A small network was shown many inputs. Here are its activations along a few directions, one row for each input.
Each table varies a few parts of the input and shows all the possible inputs, shuffled.
A made-up example of a description, with smaller parts first: one of 3 separate values, together with either a single point or one of 11 places along a line or (one of 4 places along a line, together with one of 5 places around a ring).
Shared parts are said once, and a part with two or three values counts as separate values.
In the rows, 100 means zero.

Other details of the inputs vary at random and push rows far along three fixed directions, the same in every table; ignore that.
To show where, the next rows are all for the same input, with only those details redrawn:
[96,86,80,112,102,132,85,97,77,89,84]
[92,96,93,98,90,98,66,116,113,99,126]
[96,86,80,111,102,132,85,97,77,89,84]
[107,129,102,106,108,93,85,106,114,114,134]
[95,85,83,111,96,133,83,98,76,92,84]
[106,128,103,104,105,91,83,108,117,115,137]
[86,81,87,96,84,101,58,119,112,90,121]
[100,99,92,113,96,132,90,96,77,104,90]

A family of inputs:
R1: [106,131,110,85,89,77,109,100,120,122,132]
R2: [99,80,99,101,91,100,71,114,121,93,114]
R3: [99,136,116,72,91,94,114,111,124,101,129]
R4: [93,95,93,109,95,126,117,96,93,98,81]
R5: [112,90,96,106,95,123,92,82,81,108,84]
R6: [149,162,79,119,191,74,122,69,103,94,118]
R7: [114,131,111,112,113,95,127,78,77,123,91]
R8: [88,87,92,92,79,91,85,123,119,88,115]
R9: [94,134,159,69,73,76,108,122,127,137,131]
R10: [92,86,88,80,76,84,83,110,113,91,116]
R11: [113,84,103,106,103,111,95,82,81,107,75]
R12: [116,113,123,106,119,75,82,108,112,120,119]
R13: [91,86,106,109,99,104,108,92,87,106,73]
R14: [109,142,119,92,112,123,144,95,94,105,92]
R15: [111,92,95,111,93,131,93,88,85,104,87]
R16: [99,100,88,105,90,114,105,85,78,99,81]
R17: [103,130,110,91,90,79,106,97,123,125,133]
R18: [96,102,87,109,86,120,105,92,85,96,87]
R19: [100,83,102,102,88,102,63,122,112,96,116]
R20: [90,88,103,104,97,114,118,100,93,102,76]
R21: [109,80,111,110,105,109,95,91,88,108,74]
R22: [91,80,79,93,92,119,109,87,84,90,76]
R23: [92,75,109,101,80,119,109,99,70,106,61]
R24: [91,82,95,85,85,76,82,110,107,94,106]
R25: [113,129,121,125,123,114,112,95,83,129,92]
R26: [78,75,86,97,77,95,76,121,117,77,105]
R27: [110,89,101,115,95,130,98,94,91,103,81]
R28: [92,86,80,107,83,124,102,94,77,85,83]
R29: [124,120,124,119,127,103,115,82,87,129,86]
R30: [114,121,38,118,187,84,132,70,108,42,91]
R31: [94,98,88,104,87,124,112,91,92,98,87]
R32: [84,79,84,86,74,79,72,111,111,84,119]
R33: [113,129,117,112,112,103,134,95,91,120,90]
R34: [106,101,54,99,191,44,80,97,126,46,119]
R35: [86,75,95,112,97,112,104,100,90,90,71]
R36: [109,132,117,120,112,102,127,92,91,121,89]
R37: [94,89,97,96,97,108,116,86,83,105,74]
R38: [78,69,101,85,69,91,81,108,105,101,96]
R39: [107,77,85,108,91,131,89,89,87,91,80]
R40: [117,94,32,103,189,62,76,99,130,22,119]
R41: [81,79,89,86,81,93,88,122,125,81,111]
R42: [109,141,147,114,84,98,122,93,89,157,99]
R43: [100,131,137,96,75,67,98,102,123,147,135]
R44: [102,100,86,101,88,124,114,93,83,94,85]
R45: [95,117,118,67,75,101,107,106,107,106,113]
R46: [86,75,93,108,100,117,110,100,90,89,68]
R47: [88,82,80,98,85,129,110,93,88,88,79]
R48: [118,114,53,115,195,74,135,86,102,45,81]
R49: [103,128,117,96,98,62,97,101,118,122,127]
R50: [90,72,115,84,85,87,97,120,116,80,118]
R51: [110,89,109,117,109,117,90,103,82,105,81]
R52: [76,66,102,87,84,79,80,118,119,93,101]
R53: [113,88,103,109,107,112,86,89,72,107,78]
R54: [91,86,91,92,90,91,60,112,107,98,120]
R55: [109,107,59,96,186,34,107,102,134,45,114]
R56: [118,130,111,103,112,98,132,81,81,123,89]
R57: [109,133,106,112,111,118,141,88,98,119,94]
R58: [109,126,121,116,111,97,128,87,79,126,87]
R59: [86,89,88,83,75,93,89,114,121,87,117]
R60: [95,77,102,74,75,92,93,104,107,83,124]
R61: [121,121,110,98,101,83,90,92,120,122,128]
R62: [100,95,134,87,88,86,112,106,104,109,117]
R63: [85,80,91,101,94,99,61,125,116,87,116]
R64: [125,121,123,122,118,112,119,86,93,128,88]
R65: [111,131,116,121,115,103,132,91,84,119,90]
R66: [118,119,121,99,110,71,87,95,119,127,127]
R67: [96,98,93,114,92,120,112,98,82,94,84]
R68: [89,85,112,99,101,81,66,119,110,106,111]
R69: [103,97,88,98,86,112,106,90,78,100,86]
R70: [91,95,96,98,84,100,64,117,113,102,126]
R71: [109,138,146,102,86,96,131,96,96,155,102]
R72: [93,89,105,103,94,116,119,102,86,100,72]
R73: [90,81,82,103,86,118,100,85,82,92,76]
R74: [95,125,130,77,102,86,116,118,123,102,115]
R75: [100,133,132,67,96,73,112,108,121,115,125]
R76: [93,81,99,79,75,97,95,111,115,76,130]
R77: [97,87,76,102,88,123,105,95,80,83,81]
R78: [81,81,110,85,87,74,90,117,124,104,109]
R79: [91,78,107,84,77,100,98,117,115,79,123]
R80: [95,83,84,103,92,125,110,103,86,82,76]
R81: [88,59,101,74,85,82,88,107,105,71,111]
R82: [91,75,92,92,90,109,107,91,78,93,68]
R83: [114,118,127,107,110,77,90,110,129,124,128]
R84: [87,81,85,111,91,122,104,98,92,86,78]
Changing only one part turns R58 into R32. The same change can be made to R55. Which row results?
Answer: R69
Changing only one part turns R7 into R28. The same change can be made to R43. Which row results?
Answer: R30
Changing only one part turns R3 into R14. The same change can be made to R76. Which row results?
Answer: R79
Describe the family of inputs behind these rows.
Answer: one of 6 places around a ring, together with either one of 2 separate values or one of 4 places along a line or one of 8 places around a ring
Start at R52 and move only the place on the ring of 6, one step at a time. The first step leads to R46. Which rows follow, in order?
Answer: R4, R31, R17, R38
Which other rows does R21 become when the place on the line of 4 takes its other values? List them by row number.
Answer: R12, R29, R68
Which other rows does R34 become when the place on the line of 4 takes its other values? List them by row number.
Answer: R11, R53, R66

A family of inputs:
R85: [120,79,53,106,157,87,90,74,83,58,74]
R86: [112,134,147,106,107,122,169,83,75,142,53]
R87: [122,195,143,81,67,110,117,117,147,153,196]
R88: [132,154,87,116,197,60,101,97,132,87,138]
R89: [85,46,115,109,56,161,71,103,37,115,61]
R90: [84,77,32,92,102,109,112,80,92,33,81]
R91: [104,99,118,112,75,86,71,116,129,127,127]
R92: [100,95,63,101,150,56,76,96,131,82,117]
R93: [91,78,81,91,97,73,60,106,113,94,110]
R94: [89,61,116,75,70,134,140,83,61,96,46]
R95: [127,137,129,145,115,141,126,79,71,150,85]
R96: [104,76,80,92,127,67,58,105,114,62,115]
R97: [58,38,118,71,58,76,77,151,121,83,84]
R98: [68,100,115,102,4,104,61,146,134,125,143]
R99: [104,129,102,103,117,115,171,66,58,91,69]
Describe the family of inputs behind these rows.
Answer: either one of 3 separate values or one of 4 places along a line or one of 8 places around a ring
Which other rows belong to the same alternative as R98? List them by row number.
Answer: R87, R90

A family of inputs:
R100: [107,97,75,83,127,84,103,102,125,57,115]
R101: [88,102,85,83,96,82,103,109,116,83,113]
R102: [108,103,85,109,137,97,124,74,73,90,63]
R103: [94,95,85,88,101,70,87,97,109,94,110]
R104: [102,86,107,94,62,137,101,86,69,108,85]
R105: [122,141,86,118,146,124,131,84,87,93,92]
R106: [105,97,89,99,109,89,69,105,112,94,117]
R107: [108,132,137,109,52,139,97,98,79,158,112]
R108: [108,137,125,108,78,66,89,105,129,148,146]
R109: [82,70,106,99,69,84,66,118,118,112,108]
R110: [111,117,98,88,142,72,116,102,129,71,123]
R111: [93,119,106,82,75,74,93,107,120,120,137]
R112: [93,114,102,101,76,82,85,108,128,119,137]
R113: [93,35,79,93,75,135,81,89,57,73,58]
R114: [99,76,127,95,76,130,106,97,75,112,71]
R115: [101,128,153,110,59,138,110,112,85,154,105]
R116: [97,104,98,122,109,126,128,92,85,99,69]
R117: [107,112,71,122,128,121,132,85,88,83,75]
R118: [101,89,97,99,115,87,70,110,114,93,108]
R119: [106,101,87,127,142,108,128,88,83,89,66]
R120: [107,124,123,109,107,104,135,88,78,124,77]
R121: [73,6,85,72,62,99,44,122,97,59,85]
R122: [82,94,95,85,103,79,104,111,119,80,104]
R123: [112,122,99,105,155,71,99,111,125,88,122]
Changing only one part turns R113 into R100. The same change can be made to R103. Which row results?
Answer: R101
Describe the family of inputs behind these rows.
Answer: one of 4 separate values, together with one of 6 places around a ring
Which other rows does R107 become when the choice among 4 separate values takes its other values? List them by row number.
Answer: R104, R111, R112
Start at R116 and move only the place on the ring of 6, one step at a time. The first step leads to R119. Which rows follow, in order?
Answer: R109, R108, R112, R117
Which other rows does R123 become when the choice among 4 separate values takes its other values? List them by row number.
Answer: R114, R119, R120
